A small network was trained on invented records. Each row is its activation on one of them, seen along a few directions.
Records have a field called NUPOD. Each example row is followed by its value.
The largest differences between rows may come from other fields.
Strong random noise was added to every row along 10 fixed directions; ignore it. To show where, here is one row again and again, with new noise each time:
[-457  -42  375  199  -39  168  156  -23 -147  -57  -94 -311  343   65
  -54  128  228  -49  403   66  116  336  215  -98   72 -295  -24 -118]
[-172  -65  359   74  -77  -18 -225 -159 -124 -113    1 -264  172 -198
 -145 -148  -85 -312   87  144   44   27   22 -471  215   13  -84  -97]
[ 214  358  536  180 -284  -92 -120 -296 -343   53   62 -234  189 -450
  217  422  180  214  367  486  283  357  100   70  -79 -556 -271  111]
[ 128   75 -186   80  600   33 -497  -97 -340  -43  389  -52  -30 -225
  -25 -144  -94  -60  134 -155 -242  -97   94 -273  -70  329 -102 -290]
[  82  179  -26  -23  -66  240  402  159   82 -261 -296   31  122  202
  115  384  -43  128  -67  -61 -192   31 -508  420 -241  139  404  140]
[-325 -246 -101   36 -372   30  522  161  281  438   24 -120 -375  219
 -407   11   43  477   33 -141 -214 -702  281  321 -288  108  210  262]
[-645 -257  -75  -76 -243  -63  142   19  102  361 -220  -14 -165   36
 -452 -146 -117 -126 -104   77 -320  -10  -63 -183  -73  253  452 -229]
[-287  -21   -2  -75 -308 -179  323   75  -24  228 -328  120  -66   75
 -102   82   16  276  184  175 -336  -58 -157  217  -25   -6  176   85]
[-223  -78 -447  -17  343   -8 -185   74 -156  342  238  339  208   14
  -42   14    9  -98  154  -95 -214  703  112   79   -2  117  166 -428]
[-609  -86  160  -37 -324  342  447  157  381   82 -229 -316 -220  108
 -145 -172 -178 -474 -415  -60  304   81  153 -172 -224  -66  549 -120]
[-146 -105  432   82 -161 -486 -428 -148  -69  140  -30  239  -84 -320
 -183  245  177  102  -66  530  266  436 -542 -198 -123 -125   17 -113]
[-104  149  292  192 -363   28  157 -156  -87  433  195 -265 -103 -269
  -42  353  220  351  240  279  290  147  447  236 -338 -500  -42   82]

[ 341  259 -208 -127  -83   57  140   45  -79   60  -20   99   44 -109
  231   16 -255  -71  -38   67 -127   33  -46  165    4   63   86   89]	der
[-265 -159  -86  -43  150  -26  100  244  125    7 -247  176  -74  255
   -6 -208 -164 -165 -141 -105  -77  -94 -274  -13  -73  342  168 -109]	foso
[-370 -157  213   -8  135 -296  -25  125   -1  -15 -219  -21 -351   30
  -70 -315   72  114   70   70  162 -277  -18 -243   23  -61 -116  -26]	mok
[ -11  -60 -371 -152  212 -292 -214   31 -155  138   22  234 -319   17
  -31 -358 -133   28   16  -87 -323 -202  -26 -104  154  178 -125  -87]	femet
[  36  -88  400  176 -137   87   25  -10  123 -412 -138 -371 -127 -108
 -300   89   50   -4 -105   34  210 -484 -284 -179    0   59   -7  215]	zup
[-113  -87   23   93 -204  -53   22 -126 -128  273   77 -101  -74  -50
 -314  237  114  329  220   92 -104 -169   44  133 -147  -27  -21  118]	femet
[-264   14  237  -64 -334  -26  -11 -307   64  -67 -180 -308 -145    2
  -11  107  110   77 -113   85 -221 -263  -24 -113 -147  -28  162  -13]	kamok
[ 190 -317  -44 -105 -290 -287 -232   36  585   92  241  320 -253   47
  -54   51   75   45 -520   24  443  219 -220  155   38 -107    4  123]	mok
[ 123  285  122  -22  -91  131  242  -84 -149  -57  -66 -276  168  -11
  211   82    6  149  338   19 -163 -185  222  109  122 -214 -207  157]	penub
[-279 -613  209   26 -272 -153  108   93  418  101    9   57  112  366
 -486 -150   37 -115 -105 -143   31 -330 -121 -203  318  366   20  156]	buv
[  54 -206  -32   48 -438   84   -5  -94  179  149  113  -75  173 -187
 -453  208  -44 -127 -107   56   50  193   -5   58  139   27  121   43]	zup
[ -80  175 -210 -264 -237  -27  251  -26  113  133 -156   -2 -134   96
  227  -98  -92   60   -6  -42 -321 -101  139  137   73  -72   60   24]	penub
[  64   98 -129  -76 -217  260  490   89  113   72  -40 -251  -58  187
  124 -225 -190   20   72 -234 -155 -585  551  149   68  -51  -58  288]	kamok
[-331 -267  176  121  166   93 -173 -161   -7   78  264 -205  -19   16
 -223 -174  105 -263  136 -106  208   95  420 -383   96  -48 -130 -291]	tad
[-136  191  179    7  -20    8  307   94 -100  -43 -299  -68 -163   55
  212   42  100  248  160   81   13 -135    6  158 -189 -210  -18  131]	kamok
[  -6   80   10 -131 -656  -32  171 -252   48  315 -197  -15  102 -191
  -87  135 -182 -196  -54  252  -90  339   65  100  137 -137  190   64]	big
[-448 -324  498   18 -442 -308  121    2   69   37 -279  -83  144   88
 -235 -256   37 -112  221  301  105  -87  -56 -335  403 -198 -218  156]	denug
[  22  349   11 -217 -505 -193  168 -283 -174  182 -256 -204 -160 -154
  300 -104 -102  125  234  268 -401 -171  265   59   74 -298 -105   96]	denug
[  67 -143  224   88   50   14  -50 -147   57 -274  -43  -22   41   90
 -186  209   85   71    8  -75  -47 -150 -436  -11  -53  228   47   46]	tad
[ -17  -58  513   59  -93   20  107  104  318 -433 -155  -75  115  196
   67  208  132  -96 -240   67  500   75 -515  -94  -25 -139   17  169]	penub
[ 282  217 -260 -204  279 -204 -156  -48 -233   48    5  301 -201 -147
  378 -344 -263 -162  117   12 -182   24  108  -92  205   42 -236 -105]	tad
[  -6 -267 -110   30  124 -131 -426 -149  -28  125  176   19 -119 -163
 -559   -2 -123  -52 -241   29 -349 -262 -441 -328 -127  620  273 -216]	der
[ 286  -37  203  -10   45 -188 -218  100   74 -270  156  112  -53   22
  235 -246  -18 -172  -63   -4  514  -43  -27 -166  317 -256 -466  256]	femet
[ 117   98 -143  -48   33  151    1  -21   87   18  159 -102  -98    4
   67  -74 -170 -201 -198  -98   33  -11   68  -16 -158   50  139  -74]	denug
[ -66 -175 -160   40   -4  -41  -26   34  164  371  227    1 -377  -61
 -300   92   84  303 -109  -19  112 -165  144  180 -290   30  126  -42]	mok
[ 126  -24 -159  136  428  322 -405 -201 -211   37  338 -183  405  -14
 -201  197 -111 -271   34 -155 -296  127  -21 -120 -201  535  151 -367]	foso
[ -91  -81 -222 -136  170 -151  -51  211   71 -107 -101  180 -291  -44
   19 -402 -129 -207 -174 -119   20  -25  -52 -152  182  107  -37  -91]	zup
[-237  -75 -132    1  177  128  270  236  260   78    7  116  -58  516
  204  220  228  201  -63 -236   43   57   28  457 -474   58  201  -50]	foso
[  49 -212 -281  -39   23  197   64   96  180   61  246  -52   52  123
 -230 -197 -254 -191 -175 -333 -203 -288  135  -61   66  402  142   17]	der
[ -78  -86   96  212  528  -86 -295  138 -212 -306   69  133  280  233
  155  187  387   55  328  -60  194  512 -244   71   58  -73 -197 -193]	peki

Which value of NUPOD does each new row have?
[ -97   -7  -61   33 -130 -213  -73  -79 -183  256  -24  -18 -152 -313
 -159  -89   77  119  234  209  -64   65  220  -29  185 -200 -174  -73]	zup
[  -8 -139 -161   96  254  -47 -399   -6 -112  157  386  110   84 -273
 -150  -62   71 -192   75  -12  254  516  259 -170  124  -75 -181 -278]	zup
[ 136   21  197  -87 -142 -187 -319 -197  -63  -61  -63  -24   84 -323
  -28  -40 -169 -251 -132  226  144  219 -228 -265  169    0  -34  -52]	mok
[ -66  -64 -247  -92  182   -1  108  205  132 -119 -140  279   98  296
  155  127  108  100    9 -119  -37  396 -249  318   51    3  148  -91]	mok
[  49   23   -9  -36  209  -54  -13  169  -69 -386 -202  -13 -153  -33
   31 -263  -79  -84   22  -82  -48 -303 -191 -154  227  127 -137   43]	zup
[ 202    2 -246  -28  224 -148   11  239  151  193  249  419 -317  114
  175   23   73  339 -160 -117  226  -38   -5  336 -325    4  -63  135]	kamok
[ -22  -59  -53  -14  152 -121  155  171  -39  -20  -71  115 -152  216
   15 -155   34  361  189 -128 -218 -546   12   94  -35  172 -171  219]	kamok
[-380 -184  437  181  127  -16   80   75 -110 -331  -97 -181  414  277
   65 -110  256  -32  506  -45  135  134   81 -171  347 -284 -362   42]	denug
[-167 -392 -165  -73  169 -184 -331   58  132   62   32  276   87   52
 -325 -124  -61 -221 -185    0  -25  297 -348 -233  199  328  144 -254]	mok
[ 211  204  -77 -145  -99 -164 -100   32  -36  199   -9  398  123 -186
  362  -25 -163 -261 -109  270  289  698   -4   46  107 -278  -60  -40]	kamok
[ 316  183   13  -44  -68   13  117   -2  -54 -171    5  -19   87   22
  254   48 -109   83   83  -31  -94 -108  -97  212   53  -75 -137  223]	denug
[-543 -515  135   83 -156  -76   51   55  204  201  -63  -16  189  218
 -531    8  163  -25   69   28  108  176  -32 -135  153   70  144 -101]	mok
